A small network was trained on invented records. Each row is its activation on one of them, seen along a few directions.
After each row come some of the record's fields: DAGA, BOF, KEPI, MUP, LEGAP.
A field that a record lacks is left out.
The largest differences between rows may come from other fields.
Random noise pushes rows far along 21 fixed directions. That doesn't count. These rows show it; they differ only by the noise:
[-510  -45  419  239   64 -169  -21  109  149  149 -224  122   46  -72
  135 -289  260  122 -189 -273   94   17  -20 -116  163  208 -189  129
 -134   21   50 -126   40  -96]
[ 152  170  253 -289   87 -223  364  -89  364  153  -79  -68  -64  268
  150  294 -114 -170  189 -408    3  310  118  289   11  -99  104 -311
 -169 -401   49  156  -17  103]
[-308   54 -237 -165  167 -107  -66 -590   91   43 -179   53  154 -251
  295  573   30   27 -163  194  202 -211   38 -146  111  802  136  299
 -320  616   22  103 -472  117]
[ 170  -29   22 -131 -516  288  411 -352 -363  -77  -34  118 -101 -372
  549 -146 -346 -125 -165 -110  132   13 -480  366 -226    2  371 -495
  -94   20  -79   83 -381 -317]
[-275  379  422  -43  718   34  255   10  178  186   40 -290 -179  222
  225 -337  193  -76   84 -346  -24  -49  -19 -163 -185 -124  102 -452
   31 -142  -63  -13  -96 -246]
[  95  140  211  117   65  -43 -507  -91  270  343  -15  -35  133  319
  -27  -50    0 -105  491 -219   49  -94 -274  157  -86   55  105 -193
  171  390  258 -269 -432  -98]
[  90 -329   46 -176  274   28  102  221  193  107  312  -57 -113  181
 -229 -397  211  191  324 -434  105   58  274 -328  170  -21  -24  -65
  -98 -436   34  -50  -43  179]
[   0  178  215   87  -70  241  296 -445  202 -623 -576 -261  139  289
  -55 -174  232   20   55 -134  222    5  192  -56  426  278  -28   27
  -23  155 -107  -39  141 -156]
[-295   -2 -197 -325   52    0  370 -450  216  100  131  206  150 -405
   29  -22 -179 -390  -53  122 -310 -103  -90 -252  151  447 -161  464
 -165   61  321  171  112  -25]
[-197  252  269   -1   41 -213 -267 -266  461  526  354 -133  -26  -11
  -30 -316   -1  -97  -89 -639  213   10 -161 -153 -148  397  -49  133
   11  765   80  383   71 -193]
[-217  220  158  317  131 -219   38 -440  132 -148  -97  200   52  -64
   27  118  215 -183 -390  432 -368 -320 -129 -287 -129  310  -27  110
   47 -339  -78   95  251 -255]
[ 377 -312  349  743    5 -171 -508  809    5   43 -802   47  303 -295
  123 -357  115 -247  -19  -31   -6 -226  130  316  -52  357 -572  503
 -217 -117  333 -164 -397  -82]
[-141  -20   -6 -292  279  -39   42   10  166  128  485  -68  -87  176
  -53  -22  165  -98  372   -2  -89   31  -15 -278 -171 -362 -157  -84
  178 -569   12  -23   50  160]
[ 123 -176  -82 -124  146   -2  153 -139 -160   55  454  109 -147  -90
   58  -76  -17  126 -234  -11  -25 -240 -114 -375    4   78  215  -67
   -8 -582   52    0   74  -63]
[ 189  -79 -135 -186  165 -112 -141  138 -276  -90 -293  -53  -88  -64
  645   31  -58  341   39  161  471  -70 -405  221  236  109  297  -99
   45  380  223 -198 -169  317]
[-226  -20 -226  254  326  417 -248 -629  -57 -227  -60 -129   49   68
 -217 -294 -226 -353  132  314  534 -185 -149 -726  -82    0 -102  653
  477  109 -246 -287  303   91]
[-508  143 -332 -274  158   48   58  737  464 -220 -197  220  159   34
 -289 -308 -278 -542  199 -199 -461  650  231 -299 -177  -13  307 -157
  183 -212  162 -485 -164 -150]
[-369 -121 -136    1 -208   95  449    1  -66 -230   37   11  -67 -209
  330   39 -129  592 -500  -74  316  -18  -62 -327  348 -209  474  -32
  -97 -488 -139   52  291 -138]
[ -63 -392 -291    0 -833  179 -165   28  -33 -272  278 -171  447   45
 -534   50  515  123  140   -8   73  -65  558 -306   25 -102 -122  -56
 -328 -186 -161 -126 -468   93]
[ 325 -135   -6  141  384  167  164   18 -588 -176 -140   79 -278 -174
  219  111  176 -283 -248  367  109  176  211  -14 -421  218  -18 -280
   11  274 -246   89   83  106]
[  93  -75  262   23   41  353  -40 -414  130 -335 -131  -78  140  268
 -205  -49  480 -166  486  -64  -95  -80  136  -33  178  359 -346  -19
   59  297  155 -134 -189 -179]
[ 199   49  280  104  120  113 -135  116  -93  321   23  -30   54  291
  -84   69 -107   67  110 -368 -150  -85   44  144  190   49  224 -521
   79  173  355 -416 -249 -434]
[ 153   73   98  338  191  -98 -142   66 -173  358  149  356 -131  207
 -130   40  199  324  -26  201  191   37   76 -137 -101   77  219   23
   21 -151 -175  -43 -176  292]

[  35 -567 -207   92  392  311  161  102  343 -421 -246 -154   47   54
  -13  385   62  447  192 -143   80  -62  428 -332  679   97  312  113
 -176  -14  276  -54  309  -68] -> (BOF koma; MUP zap; LEGAP kun)
[-159   70  117 -239 -180 -122  -97  267  188 -240  234  109 -292  -14
  183 -149  326  221   81 -173   46  378 -161  108 -201   76 -223   -2
  243  108 -207  355   65   21] -> (BOF lages; MUP reta; LEGAP gupap)
[-429 -313   94 -163   82  -46  288 -226 -176 -119 -242 -271  -20 -303
  464 -438  -15  174  129  165   37 -510 -272   -2  415 -303 -406  -11
  -49 -382  -39 -214  100  -20] -> (BOF koma; MUP libu; LEGAP gupap)
[-119  408 -127 -384   30  138  148 -254 -189  155  147   35   -9  175
   26   -5 -380   95 -115 -158  426  138 -142 -154  282  167  262  264
  161  132   91 -245 -116  133] -> (DAGA vasa; KEPI zim; MUP dodus; LEGAP kun)
[ -19 -179  -95 -493 -484  -96  414 -300 -294 -237 -410  276 -114  -46
    6  377 -434 -190  -18   81 -287  438  159  534  444  223 -163 -371
   83  330  -57 -264  297  -64] -> (BOF koma; MUP reta; LEGAP gupap)
[  51 -339 -464  -47  387  485 -361   -3  125   83  692 -173  198 -119
 -280  375 -100 -225  350  137 -515 -471  -35 -551 -216 -142  196  -79
  203   -5  545 -187 -150 -514] -> (DAGA nuf; KEPI tur; MUP dodus; LEGAP gupap)
[-436  -98 -274   94  -98 -486  -73 -220   54  158  -10 -134  -39 -303
  228 -149   43  355 -193  434  101 -485  -81 -208 -146 -157  147  -66
 -231 -230 -595  206 -159  231] -> (BOF lages; MUP reta; LEGAP kun)
[ -44  114  187 -217   81 -335   22 -256  513 -125 -356 -137   29  -24
    4 -668  -17 -114  474  -72 -119 -265 -299  194  320  243 -736  515
  148 -173   48  208  151  101] -> (DAGA vasa; KEPI divap; MUP matas; LEGAP gupap)
[ 376  322  119  162  145 -222  276  -26  728  -44 -484   19  259  173
  -92 -132 -100 -429  193  -46 -413   40  -52  232  133   85  283   78
 -245 -101  459  243  262   59] -> (DAGA vasa; KEPI zim; MUP zap; LEGAP kun)
[  21 -315   -4   85  -25  -19 -105  371 -411 -203 -537  -52   74 -174
   67  -39  235 -155    6  275  -40   21  175  222 -138   63 -283 -178
 -170  247  -38 -288 -220  119] -> (DAGA vasa; KEPI divap; MUP libu; LEGAP gupap)
[  33  228 -368 -379 -129  240  399  257  234 -305  227 -302  121 -134
  189  375  -58  404  160  225 -179 -122    2   29  322 -388   -8  351
   40 -287  313  444  129 -107] -> (BOF lages; MUP reta; LEGAP gupap)
[ -11  -24 -147  256 -235  -41   21  567  -24  -94 -182  633  -45 -100
   20  150  104  270 -162  297  338  636   95   -6  -25   73  152  661
  -38 -160  -79  148   87  603] -> (BOF lages; MUP dodus; LEGAP kun)
[-355  280 -158  291  148   50 -576  270  145 -233   -8 -188   68   -5
  -62 -165 -112  144    3  288 -123 -367  -29 -366  -25  -18 -311  410
  626 -177 -207 -167  -96 -484] -> (BOF koma; MUP dodus; LEGAP kun)
[ 185  128  403  214  -12  -45  -34 -422  109   81 -231  245 -119  245
  215  154   91  374  153  -35  276  -13 -416  329  289  183   33  132
  112  191  100  108  122   84] -> (DAGA nuf; KEPI tur; MUP libu; LEGAP gupap)
[-126 -115    7 -223 -144    8  305 -201 -275  -74   98 -272  183   25
 -110   11  354  -25   59  277 -172 -279  340  -89  289 -218 -406  -64
 -224 -227    9 -135   77  137] -> (BOF koma; MUP dodus; LEGAP kun)
[-419  -18   21  -40  293  277  171  -56  412  118   77  -22   -2  143
 -145  527   83 -108  353 -184  -74  369  470 -201 -109  -54   94  -80
  -70  189  -84   91 -106 -111] -> (BOF lages; MUP libu; LEGAP kun)
[-123   87  -89   75  130 -389 -337    6  152  161 -258  -78  133   16
  -29  398 -546   38 -324  -48  -59 -241   81 -100  367  287  -58  249
  216  -89  167 -260  207 -300] -> (DAGA nuf; KEPI tur; MUP dodus; LEGAP gupap)
[ 665  -93 -317   70 -159   86 -347  256   -5   90   93  183 -114   44
 -206  -98 -228 -233   20 -260   70  396   19  145 -503  334  823 -507
  -70  832   -8   64 -378   31] -> (BOF lages; MUP reta; LEGAP gupap)
[ -75 -359  -80 -261 -457 -110  -66   12  163 -490   47 -185  -42   17
 -105  -22  349  263   71 -251 -163   16  269   59  136  142 -128 -445
 -106   36 -282   90  -94 -190] -> (BOF lages; MUP reta; LEGAP gupap)
[ 628  331  237  387  -95  -91   26   35   87  273 -180  480   30  429
 -397  155   90 -164  129  163   51  486  154  343  -77   74   98  304
  -63   79   63  180  146  535] -> (DAGA nuf; KEPI tur; MUP fab; LEGAP kun)
[-614  230   29  209  102  441  271  369  278   51 -264  433  157 -254
  446   52 -228 -640  -39 -106  425  813 -395 -137 -698 -390  601  448
 -182 -195  170  -99 -268  306] -> (DAGA vasa; KEPI zim; MUP libu; LEGAP kun)
[ 119  173  -38  364   32  119 -197  401 -136 -159 -301 -266  121   93
  -35  196  -74   -7   16  339   69   58   54  163  -54 -553 -187   95
  319  172   51  -42  397  -42] -> (DAGA nuf; KEPI tur; MUP reta; LEGAP gupap)
[-540 -378  205  -39   45  143 -335  243 -134   11  224    2 -133  -25
  205  114  -81  294   59 -377   80  -47 -156 -188  106 -180 -296 -208
  443 -411   39 -508  -81 -536] -> (DAGA nuf; KEPI tur; MUP dodus; LEGAP gupap)
[  94 -556  -78  437 -154  533 -168  313  -37 -245 -143  -63   81 -216
   78  771 -216 -107   55  -14   42  172  309   24 -147 -286  -23   48
   92    4  106  -20   89 -452] -> (BOF lages; MUP libu; LEGAP kun)
[-205  101   51  290  429   68   13  -16   52 -216 -357 -251   82   20
  263  480  337  431  -75  301  -10 -241  177   29  341  -18    2  -41
  -78  431   72  113  182 -104] -> (DAGA vasa; KEPI dod; MUP dodus; LEGAP gupap)
[-276  209  -96   15  483 -156  -38   40   55  194  148  120  -25  148
 -219  517   13   -6 -157  281 -127   64  366 -341    7   68  -55  334
   61 -214  -74  -44  168  169] -> (BOF lages; MUP reta; LEGAP kun)
[ 125   99 -113   44  530  368  141  107 -196   98  -39  159    4  -95
 -143    5   18 -133  161  212 -101  -10  235  -80  -68  263 -122  351
 -109   70   75  -24 -416  125] -> (DAGA vasa; KEPI dod; MUP libu; LEGAP gupap)
[ 270   -6  131  367   22 -319 -354 -147  162 -100 -342 -182   72  251
   17  -82  348  198   39  296   -1 -358 -157   88  150   61  200 -162
  -23  483   78   12  289   96] -> (BOF lages; MUP reta; LEGAP kun)
[-161   41  477  317   69  381  298   24  361  264  -22  116   22  -50
   68  -24 -109 -100  -10 -788  245  330   24   41 -133  -27   97  146
 -249 -158  106  235 -150 -280] -> (DAGA nuf; KEPI tur; MUP zap; LEGAP gupap)
[  85 -252   46  102 -144  242   68 -185  307 -468   17  294   53  298
 -127  813  292  199   -2  -56 -279  285   41  -72  258  110  538 -342
    8   73  378  -60  407 -289] -> (DAGA nuf; KEPI tur; MUP libu; LEGAP gupap)
[ 255 -216  106 -153 -172  -21   69  126  -83   92   -1   94  -14  123
  129  392   66  263   33 -336  224   57   96  208  -32   90  273 -211
 -391 -570   -5  -95 -656  127] -> (DAGA vasa; KEPI divap; MUP libu; LEGAP kun)

Which values does each new row have?
[ -46 -198 -181  352  -31  -44 -387  -97  350    1 -197  -43   99 -142
  225    7 -189  130 -133 -115  467 -162 -220 -272  -51  209  568  260
 -110  295   -5   53 -103   13] -> (BOF koma; MUP dodus; LEGAP kun)
[ -31  -41  177 -106  241 -396 -124  186  406   64  -32 -282   13  370
 -251 -182   57  134  257 -209 -211 -194  255 -137  466 -132 -351   67
  146 -480  114 -170  369  -10] -> (BOF koma; MUP dodus; LEGAP gupap)
[-101  120 -176 -442  340   27  150  -45  -33 -155 -410 -114  -64  118
  342   90 -373  597  309   57  306 -168 -219  171  825   79  -27  313
  209  -54  174 -299 -107  166] -> (DAGA vasa; KEPI divap; MUP libu; LEGAP gupap)
[ 135  639  352   40 -568 -338   76  -96  182 -164 -238 -178   22  213
   92   36 -171  -23 -381 -218   35   69 -135  416  -34  -74 -122   -5
  138 -325 -236  288  166 -287] -> (BOF lages; MUP reta; LEGAP gupap)
[-404 -174 -196 -152   13  213  574 -772  374 -289 -548 -167  129 -225
  109 -295  -81 -335  464  211 -293 -208    8    0  122   78  252 -380
 -353  356 -224   21 -192 -110] -> (BOF lages; MUP libu; LEGAP kun)
[  32  212  379  244 -186 -254 -109  113 -377  -87  191  -99 -223  131
  -40 -449  515  359 -532  -31   49 -184    7   -1 -206  -46 -155 -356
   42 -184 -496  122   89 -133] -> (BOF lages; MUP reta; LEGAP gupap)
[ 110 -250 -539  166  -99  463 -188    1  -84  275  261  -91  299 -156
  -32  645 -122  584  212  223  178 -342  182 -151  343  -71  531  140
 -222  659  351    4 -452  -38] -> (BOF koma; MUP zap; LEGAP gupap)
[  46  -19  -70   73 -235   62   86 -394  286  -82 -494 -117  -15   28
  119   62 -363  187  459  -56  234 -163    5  358    6  -43  107  -57
 -128 -290 -566  111 -696  -23] -> (BOF lages; MUP reta; LEGAP gupap)
[ 261  -73 -428 -327 -239 -199  -78  117 -592  -15  -84 -376  258  154
   26   72   68  213  -52  425  323 -249  121  101  346 -366  244 -213
 -282  201  109 -461 -145  661] -> (BOF lages; MUP reta; LEGAP kun)
[ 288 -105 -124 -208  146 -156  -79 -706  -66  -24  187 -100 -193  301
 -239  301  -71  322 -126  -81  131 -332  275 -274  367  603  223 -178
   21   93 -272  -30    0  -67] -> (BOF lages; MUP libu; LEGAP kun)
[ 152 -233  -32   67  -51  548  178  128 -397  340  353 -155  170  -78
  141 -225  163  275  225  -32  354 -212 -119  -74  153 -500  346  -39
 -327  221  413 -158 -299  212] -> (BOF lages; MUP libu; LEGAP kun)
[-266  311 -155 -375  -71 -338  285 -439   36  463  422  273  -19   64
 -211   66   47  -46  -30  177   -3  167   -4 -121 -141    0  102   48
 -193 -116 -225  202  -30  552] -> (DAGA vasa; KEPI divap; MUP dodus; LEGAP kun)
[-116   98 -169  -26 -291  -53 -147   44  148  165   50  157   16   26
 -124  288 -474    0   -7 -245  129  314   68  112 -145  -69  160  -43
  123 -134 -255  -37 -276  -71] -> (DAGA nuf; KEPI tur; MUP libu; LEGAP gupap)
[-160 -133  -22 -297  144   81  -25 -175 -122  360  287  113 -182  209
 -448 -159 -221   -5  397 -240  -10  255  164  -79  212    0 -307 -146
  348  336  -62 -266  192   40] -> (DAGA vasa; KEPI divap; MUP dodus; LEGAP gupap)
[  76  -54   78  289  385  122  -52  -21  -89   30  -53   89 -207  123
 -239  313 -242  -74  -73    2  -51   10  427 -189 -136  106 -148   64
  214 -510 -391  -88  -37 -262] -> (BOF lages; MUP libu; LEGAP gupap)
